A small network was shown many inputs. Here are its activations along a few directions, one row for each input.
Each table varies a few parts of the input and shows all the possible inputs, shuffled.
A made-up example of a description, with smaller parts first: values(2) and (point or ring(9) or (line(4) and ring(5))).
Shared parts are said once, and a part with two or three values counts as separate values.

Other details of the inputs shift rows strongly along two fixed directions, in all tables alike. That doesn't count.

A family of inputs:
row 1: [-4 3 2 -6 5 3 5 -7 -3 4 4 0 1]
row 2: [-5 4 5 -5 4 -1 5 -9 -5 7 3 -5 1]
row 3: [-1 0 0 -8 3 -3 7 1 4 -8 7 -10 -8]
row 4: [-7 0 -1 -5 0 -4 4 -4 2 -3 9 -6 -4]
row 5: [0 3 1 -9 6 5 7 4 6 -5 9 -8 -3]
row 6: [-12 11 -4 2 10 -2 8 11 8 -8 1 -7 -1]
row 7: [21 -12 2 6 -5 3 -10 14 2 -8 -14 5 -1]
row 8: [28 -18 -2 20 -18 4 -26 15 0 -2 -23 20 5]
row 9: [-4 4 -3 -7 3 3 4 0 4 0 10 -4 -1]
row 10: [25 -17 0 21 -18 3 -26 11 -3 2 -23 22 7]
row 11: [16 -12 0 10 -12 -1 -14 12 2 -6 -10 6 1]
row 12: [-13 9 -5 3 11 -3 9 4 5 -6 -2 -3 -1]
row 13: [-8 1 -1 -3 -1 -5 3 -12 -3 4 6 -2 -1]
row 14: [16 -9 5 7 -6 2 -10 6 -4 1 -14 7 4]
row 15: [-6 4 -2 -5 2 2 4 -8 -3 7 8 1 2]
row 16: [15 -9 -2 8 -8 5 -12 9 0 0 -10 12 3]
row 17: [26 -17 2 18 -18 0 -26 16 0 -3 -21 14 5]
row 18: [-14 7 4 -10 8 -3 11 -18 -8 10 8 -6 0]
row 19: [-3 0 1 -9 3 -3 8 3 4 -9 8 -11 -8]
row 20: [-18 10 8 2 3 -4 1 -48 -29 42 -6 19 16]
row 21: [-7 6 -12 -10 16 3 19 39 30 -41 14 -27 -18]
row 22: [-20 10 6 6 -4 -7 -3 -46 -27 40 -2 18 16]
row 23: [-4 3 -3 -7 1 1 4 4 8 -7 14 -9 -5]
row 24: [-12 9 -3 6 8 -3 6 5 2 -3 -4 -1 2]
row 25: [-2 1 4 -4 0 -4 2 -2 0 0 4 -6 -2]
row 26: [-2 3 1 -7 5 4 6 -1 1 -1 7 -4 -1]
row 27: [-2 1 -6 -8 4 4 7 2 6 -6 10 -5 -5]
row 28: [-4 2 3 -7 1 -3 7 -3 0 -2 7 -8 -4]
Description of these inputs: line(4) and (point or ring(6)).
The inputs of row 16 and row 15 match in every part but the line(4) part. If row 18 is changed in the same way as row 16 into row 15, which row does it become? -> row 14
List by row number the other rows that have the line(4) part in common with row 7. -> row 3, row 8, row 12, row 13, row 20, row 27

A family of inputs:
row 29: [9 -9 1 11 -3 3 -5 43 16 -24 -12 -3 -1]
row 30: [10 4 8 -6 4 0 -6 -18 -16 26 -9 4 8]
row 31: [24 -20 -9 25 -25 -2 -29 0 -10 12 -23 32 9]
row 32: [17 -18 0 10 -21 -3 -14 33 16 -26 -1 -9 -12]
row 33: [33 -7 8 -6 -5 10 -7 31 11 -17 -3 -7 -4]
row 34: [-27 9 -7 -16 10 -13 13 -30 5 6 24 -10 -10]
row 35: [-5 3 -10 -31 18 19 33 9 17 -25 34 -26 -17]
row 36: [13 0 3 10 1 -3 -6 33 16 -23 -13 -5 3]
row 37: [-23 18 -2 -13 1 -2 8 -22 4 10 35 -12 2]
row 38: [10 -7 4 10 -18 -12 -19 -1 -1 3 -5 7 8]
row 39: [-17 5 -2 1 0 -15 1 -37 -7 15 5 2 -4]
row 40: [-8 -1 25 6 -9 -6 -2 -36 -35 38 -16 13 13]
row 41: [-15 13 4 -19 18 9 16 -42 -11 28 15 3 2]
row 42: [9 -2 18 9 -1 -8 -12 -34 -30 34 -27 11 13]
row 43: [10 -8 4 15 -6 1 -5 41 12 -25 -18 -5 -6]
row 44: [-12 2 0 -27 16 2 34 -3 4 -23 20 -29 -19]
row 45: [-21 19 -6 3 16 4 6 -28 -4 23 -1 13 9]
row 46: [13 -1 2 20 3 -7 -15 15 0 -3 -31 3 4]
row 47: [20 -11 13 8 -15 16 -17 1 -11 17 -14 17 13]
row 48: [-5 3 19 2 -9 1 -4 -33 -32 45 -10 19 17]
row 49: [27 -5 14 7 -10 12 -18 -2 -9 15 -14 15 16]
row 50: [-23 26 -4 -15 20 7 24 9 18 -13 29 -24 -2]
row 51: [-35 13 -3 -7 15 -5 21 -9 -6 -1 11 -4 0]
row 52: [23 -21 -12 14 -22 13 -24 29 12 -19 1 15 -2]
row 53: [-13 13 2 -25 21 3 23 -26 -2 13 18 -9 -9]
row 54: [-22 13 -8 -9 5 -10 7 -38 -4 23 19 3 -3]
row 55: [4 -4 -13 -17 6 -7 5 30 31 -37 24 -34 -20]
row 56: [13 -5 7 30 -16 2 -25 13 -13 19 -34 30 19]
row 57: [29 -12 -10 9 -13 -3 -24 26 14 -11 -7 0 -4]
row 58: [-21 16 -10 -15 8 -4 8 -23 5 11 32 -17 -2]
row 59: [-14 5 -1 15 3 -7 7 -15 -14 8 -20 11 6]
row 60: [-17 16 -6 -22 5 -7 17 2 18 -13 41 -29 -12]
row 61: [-10 18 6 10 4 -7 -2 -11 -10 21 -8 9 17]
row 62: [48 -19 1 6 -6 17 -23 31 10 -11 -20 5 3]
row 63: [-13 14 16 22 -2 -14 -8 -27 -24 30 -26 15 20]
row 64: [7 -5 3 -19 13 2 11 1 9 -11 3 -9 -11]
row 65: [31 -24 -17 16 -20 11 -22 24 14 -19 -7 15 0]
row 66: [-14 10 2 12 12 -10 3 -22 -10 14 -18 10 3]
row 67: [-4 6 4 -26 20 -3 19 -4 4 -6 16 -28 -8]
row 68: [-6 4 -15 -10 12 19 16 44 29 -42 21 -16 -13]
row 69: [20 -9 -18 9 1 17 -1 46 25 -36 -8 1 -4]
row 70: [-12 7 -6 -4 19 -4 13 5 13 -11 -1 -6 -6]
row 71: [-29 17 -9 -12 15 3 23 6 4 -10 20 -11 -7]
row 72: [23 -11 3 14 -20 -9 -20 23 12 -19 -7 -4 -5]
row 73: [-28 10 -14 -25 2 -2 21 1 11 -16 42 -20 -17]
row 74: [-19 6 0 17 2 -9 1 -34 -26 30 -24 25 21]
row 75: [-13 8 -18 -21 12 5 15 -4 26 -15 39 -19 -18]
row 76: [34 -21 3 4 -12 15 -15 32 0 -14 -14 13 -3]
row 77: [-18 4 -3 -34 19 3 36 -5 6 -19 27 -28 -15]
row 78: [-27 14 1 -6 5 -20 7 -40 -12 21 15 -14 -1]
row 79: [-26 27 -10 -20 29 -4 28 5 15 -8 24 -30 -10]
row 80: [34 -12 -10 21 -1 7 -19 37 17 -15 -30 18 -2]
row 81: [5 -2 2 20 -7 12 -13 18 2 5 -15 15 13]
row 82: [-26 3 -8 -17 1 -7 20 2 11 -25 34 -26 -23]
row 83: [-35 14 4 3 10 -7 15 -19 -17 9 0 1 1]
row 84: [-15 3 4 12 -20 -1 -16 -35 -21 41 4 22 18]
row 85: [1 -4 -11 -15 -8 3 8 40 31 -35 31 -27 -21]
row 86: [-24 9 15 -26 8 -1 23 -18 -9 9 18 -17 -1]
row 87: [-18 11 -2 16 1 -5 0 -34 -27 37 -21 30 21]
row 88: [32 -25 9 6 -12 10 -11 32 1 -25 -19 5 -9]
row 89: [42 -24 -3 5 -11 14 -10 30 4 -16 -20 12 -2]
row 90: [-16 -1 -3 11 -10 -15 1 -41 -22 21 -2 12 5]
row 91: [-11 16 2 18 8 -1 -11 -32 -21 42 -18 21 26]
row 92: [11 -16 12 5 -9 3 -11 -7 -21 11 -18 20 8]
row 93: [-6 0 11 1 -5 12 -7 -37 -33 37 -5 27 17]
row 94: [24 -10 17 1 -7 1 -12 7 -5 1 -16 5 8]
row 95: [9 -19 -4 12 -21 -4 -20 8 -2 -6 -7 16 1]
row 96: [45 -25 6 9 -5 7 -17 26 8 -20 -30 7 -11]
row 97: [-1 -10 -18 -14 -2 -3 11 23 25 -38 21 -21 -18]
row 98: [18 -21 0 12 -23 -3 -20 29 11 -16 -6 2 -3]
row 99: [-15 15 18 -20 12 -6 23 -21 -8 4 17 -23 -5]
row 100: [17 -6 4 27 -3 -9 -27 6 -9 13 -41 21 19]
The inputs of row 92 and row 76 match in every part but one. If row 77 is changed in the same way as row 92 into row 76, which row does it become? -> row 89
What is each input in this table made of? -> values(3) and line(4) and ring(6)
Change only the line(4) part in row 43. List by row number the other rows that result. -> row 29, row 56, row 81
Change only the values(3) part in row 80. List by row number the other rows that result. -> row 53, row 54
Change only the ring(6) part in row 75. List by row number the other rows that result. -> row 37, row 52, row 58, row 65, row 84
Start at row 62 and move only the ring(6) part, one step at a time. The first step leads to row 49. Which rows follow, in order? -> row 47, row 93, row 35, row 41
